These are the activations of a small neural network, seen along a few directions. Each row is one input.
Each table varies a few parts of the input and shows all the possible inputs, shuffled.
A made-up example of a description, with smaller parts first: ring(8) and (point or ring(11) or (values(3) and line(6))).
Shared parts are said once, and a part with two or three values counts as separate values.

Other details of the inputs shift rows strongly along two fixed directions, in all tables alike. That doesn't count.

Table:
row 1: 15,28,20,-22,4,-2,10,12,-31,3,-4
row 2: 20,13,36,-22,5,-12,-4,8,-14,5,-9
row 3: 10,15,37,-18,-7,-1,-2,7,-24,10,-14
row 4: -18,-3,-6,1,16,10,30,-36,10,-8,-2
row 5: 19,-23,-55,37,-15,21,-45,8,39,4,34
row 6: 0,-32,-69,53,-26,41,-42,24,47,-7,45
row 7: 34,2,2,16,-14,-1,-34,41,-10,-1,18
row 8: 39,9,13,-3,-23,4,-39,31,-12,2,18
row 9: 19,16,24,-20,8,3,11,6,-37,3,-1
row 10: 41,-7,-21,17,-23,15,-72,46,-14,16,43
row 11: -17,-6,-1,-5,5,-3,23,-26,31,-5,-14
row 12: -23,0,-14,-4,17,-1,23,-30,9,-22,-6
row 13: 18,25,20,-21,10,-1,8,11,-32,1,-7
row 14: -18,-2,-11,2,12,6,16,-34,9,-18,1
row 15: -24,7,-20,-8,12,3,29,-22,12,-15,-10
row 16: -30,-12,-4,-9,3,2,21,-21,21,-5,-13
row 17: -30,-15,-4,9,12,-5,26,-11,16,-6,-15
row 18: -18,-3,-13,-3,9,12,38,-27,8,-8,-6
row 19: 7,-29,-72,52,-31,43,-50,5,44,6,36
row 20: 14,23,32,-16,4,-2,8,-1,-33,7,8
row 21: 7,6,26,-17,5,-21,-8,10,-30,17,-8
row 22: 26,5,6,1,-17,-3,-41,31,-24,20,21
row 23: -19,-10,-4,11,15,-12,28,-13,25,-7,-16
row 24: -22,-7,-4,10,9,-13,30,-12,26,-4,-13
row 25: 37,0,-6,8,-15,-6,-45,28,-12,10,19
row 26: -2,-19,-29,21,-13,34,-17,-10,31,-5,6
row 27: -25,-13,-1,-7,7,5,19,-25,21,-7,-16
row 28: 10,9,27,-11,2,-16,-7,6,-31,19,-16
row 29: 39,2,4,2,-19,10,-42,28,-5,-1,19
row 30: -19,-9,-11,1,8,-18,21,-25,24,6,-14
row 31: 6,12,36,-24,-5,-7,-3,10,-22,8,-6
row 32: 7,8,34,-26,3,-8,-6,12,-24,5,-7
row 33: -26,-12,-4,14,9,1,27,-15,15,-4,-23
row 34: 11,13,30,-6,-2,-26,5,23,-21,2,-9
row 35: -24,2,-8,-1,9,2,25,-37,9,-16,-1
row 36: -29,-8,-4,14,3,0,29,-14,16,-1,-21
row 37: -28,-16,-10,10,11,-4,20,-5,16,-7,-10
row 38: 9,25,23,-21,6,-13,1,5,-34,-8,4
row 39: -10,-19,-34,15,-9,6,-17,0,19,7,15
row 40: 2,11,33,-8,0,-17,4,24,-27,8,-6
row 41: 14,11,22,-14,-4,-31,-6,11,-23,12,-9
row 42: -21,4,-20,-8,18,4,27,-22,11,-17,-13
Each input here is: values(2) and (ring(6) or (values(3) and line(5))).
Q: The inputs of row 26 and row 3 match in every part but the values(2) part. If row 13 is changed in the same way as row 26 into row 3, which row does it become?
A: row 1
Q: The inputs of row 23 and row 24 match in every part but the values(2) part. If row 10 is changed in the same way as row 23 into row 24, which row does it become?
A: row 39
Q: Which other rows does row 3 become when the line(5) part takes its other values? List them by row number.
A: row 8, row 11, row 16, row 31
Q: Which other rows does row 26 become when the values(3) part takes its other values? List them by row number.
A: row 28, row 33
Q: Which other rows does row 28 become when the values(2) part takes its other values? List them by row number.
A: row 19
Q: Start at row 42 and move only the ring(6) part, one step at a time. The first step leads to row 12. Which rows follow, in order?
A: row 14, row 4, row 9, row 13

Table:
row 43: -41,-22,-9,-10,21,-6,-7,-16,19,-6,-10
row 44: -41,-23,3,26,11,-5,19,17,28,-2,-28
row 45: -31,7,-8,4,1,35,25,-39,-3,-5,-5
row 46: 24,21,61,-20,-2,23,-1,19,-52,13,29
row 47: -17,-6,-2,10,-2,1,8,-41,30,34,-24
row 48: 27,-5,-31,53,-19,75,-58,15,9,-3,66
row 49: -20,16,1,-9,17,24,22,-14,35,-36,-9
row 50: -29,-32,-14,23,13,-19,40,13,18,-8,-21
row 51: -35,-5,-28,-11,31,-33,13,-20,-1,-2,-6
row 52: 43,-2,-74,26,-30,65,-39,19,1,-7,50
row 53: 42,11,53,-13,7,-14,-31,31,-22,32,-11
row 54: -33,-2,-3,-14,-6,35,41,-36,0,-2,2
row 55: -27,-29,-20,-16,24,-23,14,-17,4,-11,-3
row 56: -26,4,12,9,20,26,26,-26,20,-27,8
row 57: 61,20,56,-15,-19,-26,-33,6,-21,6,-14
row 58: 11,1,48,-10,-18,-12,-13,70,-29,25,-5
row 59: -17,11,-14,-36,5,28,37,-18,25,-18,-19
row 60: 22,-36,-30,58,-25,31,-59,61,17,-6,20
row 61: 0,-10,9,-10,-15,-9,17,-33,54,0,-9
row 62: -50,-17,-9,-27,-6,-3,9,-34,12,17,-1
row 63: 27,47,18,-11,6,-1,3,12,-75,9,21
row 64: -11,-27,14,-13,12,-5,27,-16,39,18,-21
row 65: 59,-28,-53,39,-26,26,-57,27,27,20,40
row 66: 8,-24,-39,48,-56,43,-55,54,26,25,47
row 67: 50,26,54,-28,-6,-39,-4,10,-60,50,-11
row 68: -50,-5,-6,-15,5,-9,-2,-39,3,15,-14
row 69: 52,-13,-51,46,-1,13,-55,33,26,17,45
row 70: -2,-28,9,4,19,-8,15,-29,25,6,-39
row 71: 49,24,-80,24,-11,47,-48,34,13,-19,49
row 72: 31,27,40,-16,-13,22,-15,7,-75,4,2
row 73: -43,-32,9,7,4,-5,35,20,31,1,-21
row 74: 33,38,46,-33,-3,-4,15,10,-91,10,6
row 75: 4,30,65,-5,-15,-26,-15,47,-57,38,-21
row 76: 11,34,16,-27,6,-41,-29,15,-67,29,17
row 77: 16,0,31,-30,0,-17,-45,20,-49,7,-8
row 78: -27,-3,23,-12,14,23,43,-22,19,-23,13
row 79: -42,-17,2,23,4,-7,19,13,23,5,-34
row 80: -1,10,-40,-19,11,16,39,-23,14,-27,-16
row 81: 36,33,82,-25,13,-1,-3,18,-67,-16,3
row 82: 30,1,-46,7,-38,77,-43,26,9,3,48
row 83: -34,-10,18,1,-19,-19,34,2,37,-15,-17
row 84: 9,-1,44,-48,2,-16,-33,39,-38,14,14
row 85: 26,-34,-59,60,-33,25,-47,62,20,3,39
row 86: -34,-6,-17,26,20,-32,38,14,8,2,-23
row 87: 22,-37,-45,24,-16,32,-87,29,11,-11,41
row 88: -7,5,-23,15,13,-23,23,-38,15,32,-11
row 89: -22,-12,-22,-17,0,-31,14,-39,20,-29,2
row 90: -33,-13,-3,-29,-11,-14,3,-30,34,-20,6
row 91: -19,6,3,-24,8,27,33,-9,40,-33,3
row 92: 38,49,26,-36,-2,19,-23,32,-36,-3,-8
row 93: 61,28,58,-30,-9,-50,-3,8,-33,11,-8
row 94: 32,51,59,-15,29,-18,15,15,-86,10,18
row 95: -2,0,8,5,-5,-13,7,-39,50,-3,-21
row 96: -12,28,-15,-8,35,-4,42,-13,18,-38,0
row 97: 39,5,52,-30,-10,-11,-17,30,-18,41,-6
row 98: 22,-21,-55,59,-45,24,-48,48,8,18,44
row 99: -4,10,-18,-19,9,25,24,-27,10,-30,-35
row 100: 6,12,-8,6,12,-41,28,-38,33,-5,-11
row 101: 12,34,28,9,-4,-41,-5,49,-59,33,0
row 102: 32,-20,-34,60,-52,25,-67,44,33,-24,32
row 103: -22,6,-18,30,1,-38,29,2,26,-21,-7
row 104: 19,-5,-35,16,-35,19,-86,15,28,-18,51
row 105: -44,-24,-2,-33,7,-8,11,-17,16,4,-9
row 106: 19,35,75,-10,-18,-40,-15,49,-36,2,-17
row 107: -23,-14,-7,-12,-5,-18,-8,-42,21,-33,-12
row 108: -2,-23,5,3,10,-7,15,-33,23,12,-43
row 109: -17,-9,10,15,17,30,29,-44,-8,-17,-6
row 110: -16,13,-13,16,34,3,40,-24,8,-30,22
row 111: -31,-28,0,24,1,-7,20,6,14,-5,-42
row 112: -37,-19,-5,29,-12,-3,17,-10,9,8,-33
row 113: -13,2,-21,-6,2,37,24,-36,-3,-15,-26
row 114: 18,28,55,-6,23,-56,8,69,-64,16,-14
row 115: 56,12,60,-30,14,-41,-2,30,-50,30,-14
row 116: 18,20,22,-29,27,-44,-28,36,-57,9,15
row 117: -14,-10,-11,16,18,20,45,-39,-4,-14,14
row 118: 17,-25,-56,29,-39,39,-93,9,4,9,47
row 119: 18,-23,-70,25,-34,25,-70,11,3,12,61
row 120: -8,9,-12,-15,20,6,46,-18,22,-41,-3
row 121: -9,7,3,-11,16,20,25,-21,23,-45,-19
row 122: -26,10,-20,-13,16,-45,12,-35,12,-25,4
row 123: 45,21,63,-21,-11,-23,-24,3,-53,45,-26
row 124: -17,-9,-4,17,-10,-33,37,-2,23,-23,-15
row 125: -23,13,-18,-8,5,38,23,-29,6,-6,-18
row 126: -16,25,-34,-7,22,9,44,-29,-11,-7,-10
row 127: -31,-27,-30,-15,15,-19,15,-25,7,-6,-7
row 128: -14,-6,-5,6,22,11,47,-30,10,-34,15
row 129: -10,-15,-1,8,10,-1,7,-24,37,21,-30
row 130: -17,-14,4,-8,-10,1,23,-37,32,38,-16
row 131: -3,-3,-16,8,27,-29,29,-24,20,18,-21
row 132: -43,-18,-12,-12,14,-5,-7,-22,17,0,-15
Q: The inputs of row 48 and row 94 match in every part but one. If row 92 is changed in the same way as row 48 into row 94, which row does it become?
A: row 71
Q: The inputs of row 107 and row 104 match in every part but one. If row 111 is changed in the same way as row 107 into row 104, which row does it become?
A: row 79
Q: What is each input in this table made of?
A: line(5) and (ring(6) or (values(3) and line(4)))
Q: Which other rows does row 60 become when the values(3) part takes its other values? List them by row number.
A: row 70, row 87
Q: Which other rows does row 62 become when the values(3) part takes its other values? List them by row number.
A: row 66, row 130
Q: Start at row 109 and move only the ring(6) part, one step at a time. The first step leads to row 72. Which rows follow, in order?
A: row 113, row 99, row 121, row 81

Table:
row 133: 81,48,63,-26,-17,-35,-83,72,-78,25,26
row 134: 40,1,-36,14,-14,45,-52,2,-4,-7,69
row 135: 43,-21,-38,51,-30,41,-62,57,26,9,41
row 136: -23,-8,-16,-13,26,20,24,-48,-5,-8,-1
row 137: -25,-12,-9,4,-1,-18,20,-38,17,9,-13
row 138: 25,-16,-51,54,-20,23,-49,39,17,4,31
row 139: -2,19,8,-3,22,8,22,0,-30,-13,22
row 140: -8,24,28,-3,1,22,25,4,-21,-18,1
row 141: -10,10,-24,-15,8,0,38,-22,5,-18,-10
row 142: -23,0,15,-12,16,-45,36,-20,-7,-10,-33
row 143: 23,1,30,-10,-17,-6,-17,10,-7,24,6
row 144: -7,11,0,-6,33,6,32,-16,-16,-19,-1
row 145: -47,-10,2,-20,26,-32,41,-46,38,-16,-39
row 146: -34,-51,-58,24,-12,35,-15,-22,65,-1,3
row 147: -14,-5,46,-29,9,-20,24,-14,-18,28,-42
row 148: -1,6,31,-14,11,-26,-1,31,-24,-3,-17
row 149: 19,-25,-47,45,-19,18,-24,9,37,0,20
row 150: -41,14,27,-16,27,6,71,-39,1,-28,-47
row 151: 32,43,17,-16,-9,5,-14,53,-58,8,29
row 152: 13,16,17,-12,-16,32,-8,-14,-9,-11,15
row 153: -9,7,44,-23,6,-35,27,-23,-16,25,-28
row 154: 44,40,62,-11,-12,-35,-46,79,-86,21,23
row 155: 20,-36,-71,47,-30,32,-61,29,49,-22,49
row 156: -14,-35,-41,21,-9,11,4,-7,56,-20,2
row 157: -50,-5,9,-21,16,24,54,-64,10,-16,-41
row 158: 26,-29,-62,38,-30,41,-68,21,67,-7,45
row 159: -32,-34,-61,60,-7,24,11,-9,59,-1,15
row 160: 41,10,41,-25,-18,-7,-70,55,-58,24,16
row 161: -30,2,22,-15,27,-38,54,-47,20,9,-51
row 162: 2,-3,27,-10,0,-12,-5,-1,-24,33,-22
row 163: 19,14,4,-13,20,1,16,-12,-24,-21,13
row 164: -12,2,29,-6,1,-15,13,29,-9,3,-5
row 165: -35,-6,23,-20,26,-31,61,-49,35,3,-52
row 166: -39,-7,17,-20,15,-31,20,-31,-15,12,-38
row 167: 47,2,-86,31,-33,60,-73,23,37,-9,68
row 168: -11,-27,-53,46,-19,27,-36,31,38,-14,43
row 169: 0,34,48,-37,15,0,31,-29,-15,-17,-28
row 170: 36,-3,-40,33,-31,62,-39,13,22,-31,42
row 171: -33,-3,21,0,28,-31,58,-19,3,8,-51
row 172: -19,10,-19,-25,2,5,29,-37,5,-3,-1
row 173: 5,-3,-49,13,15,32,-5,-36,34,-24,31
row 174: -10,-28,-53,38,-7,1,6,-17,41,-11,1
row 175: 21,18,53,-27,-1,-31,-19,21,-66,36,-20
row 176: -24,-2,28,2,9,-17,42,4,2,10,-21
row 177: -24,22,2,-26,25,-10,54,-13,-15,-8,-30
row 178: -10,-43,-58,43,-12,23,7,-17,72,-12,6
row 179: -15,-20,-79,15,-12,52,-14,-22,34,-3,22
row 180: 68,37,85,-33,-10,-26,-51,96,-82,23,4
row 181: 61,21,12,6,-20,-10,-65,44,-28,20,25
row 182: -52,-3,9,7,22,-35,65,-24,2,1,-36
row 183: 1,7,53,-40,-3,-28,4,2,-19,14,-15
row 184: 64,44,79,-38,-22,-41,-66,59,-93,33,22
row 185: -34,-11,-15,15,16,-20,22,-10,14,-9,-22
row 186: -44,-14,10,-22,10,-26,29,-39,20,-6,-23
Q: What is each input in this table made of?
A: line(6) and (values(3) or ring(6))
Q: The inputs of row 144 and row 173 match in every part but the line(6) part. If row 150 is changed in the same way as row 144 into row 173, which row does it become?
A: row 169
Q: Which other rows does row 159 become when the ring(6) part takes its other values? List them by row number.
A: row 154, row 164, row 168, row 176, row 182
Q: Which other rows does row 172 become when the values(3) part takes its other values? List them by row number.
A: row 134, row 152
Q: Start at row 179 and move only the line(6) part, one step at a time. The first step leads to row 172. Which rows follow, in order?
A: row 167, row 141, row 177, row 151
